Each row below holds a small network's activations on one input, seen along a few directions.
Each table varies a few parts of the input and shows all the possible inputs, shuffled.
Descriptions start from the smaller parts, as in this example, which fits no table here: one of 6 places along a line, together with either a single point or (one of 2 separate values, together with one of 5 places around a ring) or one of 11 places around a ring.
Shared parts are said once, and a part with two or three values counts as separate values.

Other details of the inputs vary at random and push rows far along two fixed directions, the same in every table; ignore that.

Table:
r1: -34,25,41,11,-25,-60,-40,-3,71,-55,-14
r2: -23,52,7,-6,30,-13,-30,-75,42,24,-9
r3: 64,11,16,0,43,69,4,-37,-100,31,78
r4: 10,-35,74,66,-32,50,9,21,-46,-83,40
r5: 18,-51,-6,29,-25,45,28,92,-9,-91,22
r6: 19,-33,7,68,-25,-12,19,66,17,-84,84
r7: 28,-23,-21,-7,35,67,44,27,-63,28,64
r8: -24,-4,74,5,-37,-46,-47,-32,15,-53,-50
r9: 15,-51,57,-2,-8,77,4,17,-13,-78,38
r10: 41,22,-35,38,50,17,48,24,-40,24,99
r11: -19,26,24,-10,4,-15,-38,-81,-16,35,-37
r12: 0,21,-59,-60,9,-21,-28,17,9,54,-24
r13: 27,-30,21,28,-61,-22,11,52,-49,-65,66
r14: -18,1,-53,-49,4,-45,17,0,-8,60,-9
r15: -41,-16,46,27,-69,-76,-36,13,19,-48,-40
r16: 28,14,-47,-15,-9,23,27,-14,36,70,-69
r17: 68,-4,7,-79,33,54,-11,3,-51,24,87
r18: 4,29,-34,-65,31,37,-37,-43,8,44,-35
r19: -8,-24,58,70,-84,-26,21,-14,40,-29,-74
r20: 25,-40,-16,-11,-56,16,6,94,1,-93,42
r21: -41,-47,-26,22,-39,-35,-6,54,54,-61,-72
r22: -53,10,5,39,-42,-85,1,14,70,-59,-21
r23: 18,-10,65,51,-1,54,-1,7,16,-105,67
r24: 10,-35,24,19,-16,84,5,53,-1,-89,8
r25: -59,-25,48,78,-38,-29,8,-2,2,-54,-66
r26: -30,5,7,-54,15,9,-27,-59,20,36,-41
r27: -14,54,-32,-11,21,-63,-19,-19,28,57,16
r28: -11,1,-41,24,12,-65,8,-21,-36,69,-24
r29: 54,-4,-21,31,27,20,43,20,-105,39,81
r30: -31,48,-4,33,53,2,12,-51,18,39,-11
r31: -20,-8,28,-40,-24,-7,-50,6,58,-64,-71
r32: 0,28,-35,-71,14,-13,-43,0,17,37,-40
r33: 45,31,-30,34,61,52,42,9,-51,33,108
r34: 80,-22,-12,-15,-12,70,57,16,-24,54,57
r35: -45,-29,49,-31,-48,-39,-37,18,55,-57,-49
r36: -47,-1,0,-10,32,17,14,-37,5,43,-56
r37: -1,57,7,-25,41,-34,-31,-56,32,29,3
r38: -9,17,-24,-35,44,41,-17,-39,8,26,-62
r39: -21,2,-27,-55,1,-42,-15,0,8,60,-16
r40: 35,-29,-33,-8,32,39,53,42,-63,29,68
r41: -33,9,-49,-2,31,15,12,-1,7,32,-73
r42: -2,35,8,-29,3,-53,-38,-40,-28,54,-19
r43: -23,-21,-58,-19,23,-42,19,0,-2,68,-27
r44: 19,42,-16,35,2,-14,38,-43,52,68,-19
Description of these inputs: one of 4 places along a line, together with either a single point or one of 10 places around a ring.
Changing only the place on the line of 4 turns r4 into r30. The same change can be made to r13. Which row results?
Answer: r22
Changing only the place on the line of 4 turns r9 into r3. The same change can be made to r17. Which row results?
Answer: r8
A walk changes only the place on the line of 4. It starts at r10 and steps to r29. List the rest of the walk in order.
Answer: r40, r5
List by row number the other rows that have the place on the line of 4 in common with r41.
Answer: r5, r12, r16, r18, r20, r21, r24, r31, r32, r38
Change only the place on the line of 4 in r42. List by row number the other rows that result.
Answer: r1, r32, r35

Table:
r45: -39,7,-25,-18,-1,-52,-6,-13,14,45,-73
r46: 37,9,5,-27,6,20,-14,-10,-38,19,41
r47: 31,10,2,11,15,40,17,-13,-31,26,37
r48: -8,-6,-4,-5,-16,-2,-9,29,30,-31,-2
r49: -33,11,0,14,25,-19,-11,-4,6,-21,3
r50: -11,-28,4,9,-30,-23,10,24,-2,-21,-6
r51: -5,8,22,26,-16,-9,-2,-1,25,-26,11
r52: 0,-4,40,5,-24,-13,-11,-5,1,-26,-3
r53: -5,-22,27,-19,-22,-4,-22,5,7,-28,-7
r54: 7,3,-5,-7,32,7,-6,1,-61,10,48
r55: -7,2,10,32,-18,-16,9,6,23,-26,11
r56: 37,25,1,-9,22,17,3,-7,-12,16,55
r57: -6,-21,24,-6,-8,26,-8,0,19,-30,-16
r58: -5,-7,16,-11,-7,2,-18,7,34,-33,4
r59: 31,3,-8,3,0,2,13,-1,-44,29,47
r60: -5,-7,33,20,-30,-15,-7,-3,-1,-20,0
r61: -62,17,-9,10,40,-24,-7,-44,5,25,-67
r62: -1,-21,9,27,-28,-26,4,17,-4,-20,-7
r63: 36,10,-29,12,18,4,18,14,-17,22,51
r64: 1,37,-63,-7,58,-14,22,-51,-22,120,-37
r65: -4,-16,9,-8,-13,25,-4,8,15,-37,-24
r66: -8,-22,6,-12,-30,-7,-13,27,3,-25,-14
r67: -33,27,-28,-30,13,-35,-20,-29,44,27,-63
r68: -2,-17,12,-21,-28,-4,-19,13,3,-33,-15
r69: 27,-4,-25,-21,16,46,11,17,-25,21,24
r70: 35,9,2,-14,20,50,0,-15,-26,16,31
r71: -11,-11,-6,16,-16,-17,15,27,25,-27,5
r72: -8,-13,18,38,-18,8,18,-1,7,-22,-10
r73: -34,36,-4,-7,29,-24,-2,-68,23,65,-79
r74: 24,-10,-27,0,16,31,34,15,-31,25,31
r75: -7,-7,-5,6,-14,-11,4,35,27,-29,-3
r76: -1,7,22,2,-11,1,-19,-3,30,-35,5
r77: 28,-5,-26,-10,18,37,23,23,-28,24,24
Changing only one part turns r66 into r69. The same change can be made to r45. Which row results?
Answer: r77
What do these inputs look like to the network?
Answer: one of 3 separate values, together with either a single point or one of 10 places around a ring
Change only the choice among 3 separate values in r53. List by row number the other rows that result.
Answer: r57, r58
